Look-ups in named tables: a row name and a column name give one cell, copied from the table.

Table Vep
         Luve  Nofifa  Soge  Bov
Sige      233     108   319  214
Vofi      -35    -267  -205  538
Sebi     -266     651   314  780
Leravo    645     -54    47  460
Vekabo   -152     695   383  144
Pirisev  -756     924   749  479
Pela      452    -143   142  357

What is the Soge of Sige in Vep?
319
What is the Nofifa of Vofi in Vep?
-267
What is the Luve of Pirisev in Vep?
-756
What is the Bov of Vofi in Vep?
538
What is the Luve of Sebi in Vep?
-266
What is the Luve of Leravo in Vep?
645
What is the Soge of Leravo in Vep?
47
What is the Soge of Pela in Vep?
142
What is the Bov of Leravo in Vep?
460
What is the Soge of Vekabo in Vep?
383
What is the Bov of Pela in Vep?
357
What is the Luve of Vofi in Vep?
-35
What is the Bov of Vekabo in Vep?
144
What is the Bov of Sige in Vep?
214
What is the Nofifa of Pela in Vep?
-143
Which row has the largest Bov? Sebi

Guk:
|  | Vuk | Lun |
|---|---|---|
| Dat | 0.618 | 0.733 |
| Liv | 0.313 | 0.442 |
| Nup | 0.618 | 0.284 |
| Fek | 0.298 | 0.168 |
| Gime | 0.512 | 0.423 |
| Tepafiv | 0.710 | 0.679 |
| Vok | 0.432 | 0.818 |
| Tumuf | 0.519 | 0.637 |
| Perop | 0.255 | 0.196 |

What is the Vuk of Tumuf in Guk? 0.519
What is the Lun of Dat in Guk? 0.733
What is the Vuk of Fek in Guk? 0.298
What is the Vuk of Vok in Guk? 0.432
What is the Vuk of Liv in Guk? 0.313
What is the Vuk of Dat in Guk? 0.618
What is the Lun of Vok in Guk? 0.818
What is the Lun of Liv in Guk? 0.442
What is the Lun of Fek in Guk? 0.168
What is the Vuk of Tepafiv in Guk? 0.710
What is the Vuk of Perop in Guk? 0.255
What is the Lun of Perop in Guk? 0.196
What is the Vuk of Gime in Guk? 0.512
What is the Lun of Tumuf in Guk? 0.637
What is the Vuk of Nup in Guk? 0.618
What is the Lun of Tepafiv in Guk? 0.679

Bidun =
	Geri	Ramanuz	Fom	Kufil	Mima	Ranalo	Nane	Famomu	Sek
Sus	146	131	116	122	124	138	92	61	130
Gavo	91	154	52	73	104	89	42	91	158
Zuri	189	106	63	56	91	108	109	197	126
Dupezip	134	97	59	88	166	59	8	56	64
Vevufak	129	122	18	68	83	89	86	109	32
Pagip	129	191	78	63	90	94	68	30	84
Ded	198	147	23	129	124	71	36	29	164
Pedabes	143	101	73	104	142	20	69	67	100
Zumigo	144	135	24	70	83	36	67	74	85
Zezorit	207	151	96	94	107	158	66	59	99
Kagod	79	120	90	51	113	159	184	144	6
Mot	115	136	60	52	112	187	182	151	44
Vov	135	137	118	73	139	117	106	134	108

What is the Mima of Pagip in Bidun?
90
What is the Famomu of Zuri in Bidun?
197
What is the Fom of Pedabes in Bidun?
73
What is the Fom of Zezorit in Bidun?
96
What is the Ranalo of Sus in Bidun?
138
What is the Geri of Kagod in Bidun?
79
What is the Mima of Ded in Bidun?
124
What is the Kufil of Ded in Bidun?
129
What is the Mima of Dupezip in Bidun?
166

Rel:
,Sifopat,Sapin,Giso,Moturor,Zum,Sosep,Vivu,Binaf
Bas,156,118,130,107,145,116,93,123
Zeda,123,145,47,123,80,103,159,142
Paromu,153,175,180,196,199,208,185,148
Tatad,127,140,64,107,48,103,115,110
Lolos,130,108,103,103,113,103,93,107
Kekubar,118,135,119,180,151,138,193,193
Ruki,118,133,108,167,145,129,193,186
Mit,160,180,218,192,210,204,176,152

What is the Zum of Ruki in Rel?
145
What is the Binaf of Mit in Rel?
152
What is the Sosep of Tatad in Rel?
103
What is the Giso of Mit in Rel?
218
What is the Giso of Kekubar in Rel?
119
What is the Giso of Lolos in Rel?
103
What is the Vivu of Mit in Rel?
176
What is the Vivu of Paromu in Rel?
185
What is the Sosep of Ruki in Rel?
129
What is the Binaf of Kekubar in Rel?
193
What is the Sapin of Paromu in Rel?
175
What is the Sosep of Zeda in Rel?
103
What is the Vivu of Zeda in Rel?
159
What is the Binaf of Zeda in Rel?
142
What is the Moturor of Zeda in Rel?
123
What is the Vivu of Bas in Rel?
93
What is the Sifopat of Tatad in Rel?
127
What is the Binaf of Bas in Rel?
123

Gos
|  | Lalutef | Zim | Litufa | Tilusav | Renuf |
|---|---|---|---|---|---|
| Pinimed | 31.57 | 71.99 | 34.71 | 52.61 | 54.50 |
| Bug | 39.15 | 78.77 | 33.37 | 51.28 | 54.28 |
| Nuv | 56.87 | 77.35 | 37.86 | 50.35 | 58.88 |
| Kevanek | 28.04 | 48.64 | 54.53 | 62.63 | 62.09 |
| Dap | 89.90 | 46.56 | 52.51 | 56.55 | 49.25 |
| Gukovug | 46.04 | 80.68 | 22.34 | 51.36 | 38.48 |
| Ked | 23.04 | 23.25 | 85.99 | 68.47 | 85.58 |

Dap, Renuf => 49.25
Bug, Litufa => 33.37
Dap, Tilusav => 56.55
Pinimed, Renuf => 54.50
Ked, Renuf => 85.58
Pinimed, Litufa => 34.71
Gukovug, Tilusav => 51.36
Kevanek, Litufa => 54.53
Bug, Renuf => 54.28
Ked, Lalutef => 23.04
Dap, Litufa => 52.51
Nuv, Lalutef => 56.87

Gater =
,Fas,Tovukol,Leg,Filuguz,Kerit,Fumag,Vateno,Zeg,Roga,Bisekal
Sibapor,-0.56,0.11,0.27,-0.29,-0.03,0.55,0.10,-0.38,-0.85,0.79
Sov,0.68,0.16,-0.38,0.04,0.10,-0.63,0.05,-0.17,-0.23,0.10
Pubok,0.05,0.05,-0.06,-0.08,0.08,-0.06,0.05,-0.15,-0.38,0.27

What is the Kerit of Pubok in Gater? 0.08
What is the Leg of Sibapor in Gater? 0.27
What is the Fas of Pubok in Gater? 0.05
What is the Fumag of Sov in Gater? -0.63
What is the Bisekal of Sov in Gater? 0.10
What is the Roga of Sov in Gater? -0.23
What is the Filuguz of Pubok in Gater? -0.08
What is the Tovukol of Pubok in Gater? 0.05
What is the Tovukol of Sov in Gater? 0.16
What is the Fumag of Sibapor in Gater? 0.55
Row with the largest Kerit: Sov

Nidaz =
|  | Tugu | Sok | Mezop | Tema | Rusenin | Niv | Fuluzo | Natafut |
|---|---|---|---|---|---|---|---|---|
| Leserit | 44 | 9 | 117 | 148 | 97 | 81 | 62 | 114 |
| Roz | 61 | 227 | 97 | 82 | 160 | 128 | 140 | 68 |
| Fopog | 111 | 43 | 118 | 66 | 110 | 102 | 138 | 81 |
| Nak | 99 | 190 | 119 | 24 | 52 | 87 | 119 | 123 |
| Kupofu | 22 | 149 | 78 | 29 | 117 | 119 | 63 | 154 |
| Doz | 132 | 113 | 68 | 93 | 103 | 124 | 113 | 42 |
| Nelez | 121 | 51 | 113 | 58 | 105 | 90 | 27 | 82 |
| Dibeki | 119 | 157 | 99 | 111 | 122 | 97 | 115 | 155 |
| Fepose | 94 | 158 | 59 | 12 | 110 | 84 | 133 | 84 |
| Vopoku | 44 | 78 | 78 | 75 | 85 | 128 | 135 | 161 |
| Rav | 97 | 163 | 97 | 87 | 75 | 88 | 125 | 80 |

Tema of Rav = 87
Niv of Doz = 124
Tema of Kupofu = 29
Tema of Doz = 93
Tugu of Vopoku = 44
Sok of Nelez = 51
Natafut of Leserit = 114
Mezop of Doz = 68
Mezop of Rav = 97
Natafut of Vopoku = 161
Tema of Vopoku = 75
Fuluzo of Vopoku = 135
Rusenin of Dibeki = 122
Rusenin of Fopog = 110
Tugu of Rav = 97
Fuluzo of Dibeki = 115
Natafut of Rav = 80
Natafut of Nelez = 82

Ribodi
columns: Tiluk, Mifo, Mes, Dagusu, Tadegeg, Vop, Goperat, Kos, Komu
Bololus: [5.7, 1.2, -0.5, 5.7, -4.3, 4.5, 4.5, 0.3, 3.8]
Relivu: [8.0, 1.2, -1.3, 6.0, -5.4, 3.7, 5.2, -0.1, 2.9]
Mufaz: [1.4, 1.4, 1.5, 1.5, 1.4, 1.4, 1.5, 1.3, 1.4]
Tugimab: [1.9, 1.4, 1.4, 1.9, 1.0, 1.8, 1.8, 1.3, 1.8]
Vilozo: [1.9, 1.4, 1.4, 2.0, 1.0, 1.8, 1.8, 1.3, 1.8]
Rugumol: [1.7, 1.4, 1.4, 1.7, 1.2, 1.5, 1.6, 1.4, 1.7]
Laro: [9.2, 1.1, -1.0, 5.7, -4.9, 3.2, 6.2, 0.0, 2.6]
Bukizem: [5.0, 0.6, 2.6, 3.1, -2.4, 1.6, 4.0, 3.0, 4.7]
Tig: [1.7, 1.5, 1.5, 1.5, 1.2, 1.7, 1.6, 1.4, 1.6]
Kisilil: [1.4, 1.4, 1.5, 1.5, 1.4, 1.5, 1.5, 1.3, 1.6]
Zil: [5.2, 0.9, 0.8, 5.3, -2.5, 4.6, 4.7, 0.5, 4.1]
Sobis: [8.7, 1.3, -1.1, 5.8, -5.0, 3.3, 5.9, 0.0, 2.6]
Pav: [8.2, 1.3, -1.3, 5.9, -5.3, 3.5, 5.6, 0.1, 2.8]
Tabodu: [4.6, 0.3, 3.7, 1.7, -2.3, -0.4, 3.4, 4.6, 5.1]

Goperat of Kisilil is 1.5
Goperat of Laro is 6.2
Tadegeg of Zil is -2.5
Vop of Laro is 3.2
Kos of Bololus is 0.3
Mes of Rugumol is 1.4
Mes of Tugimab is 1.4
Mifo of Kisilil is 1.4

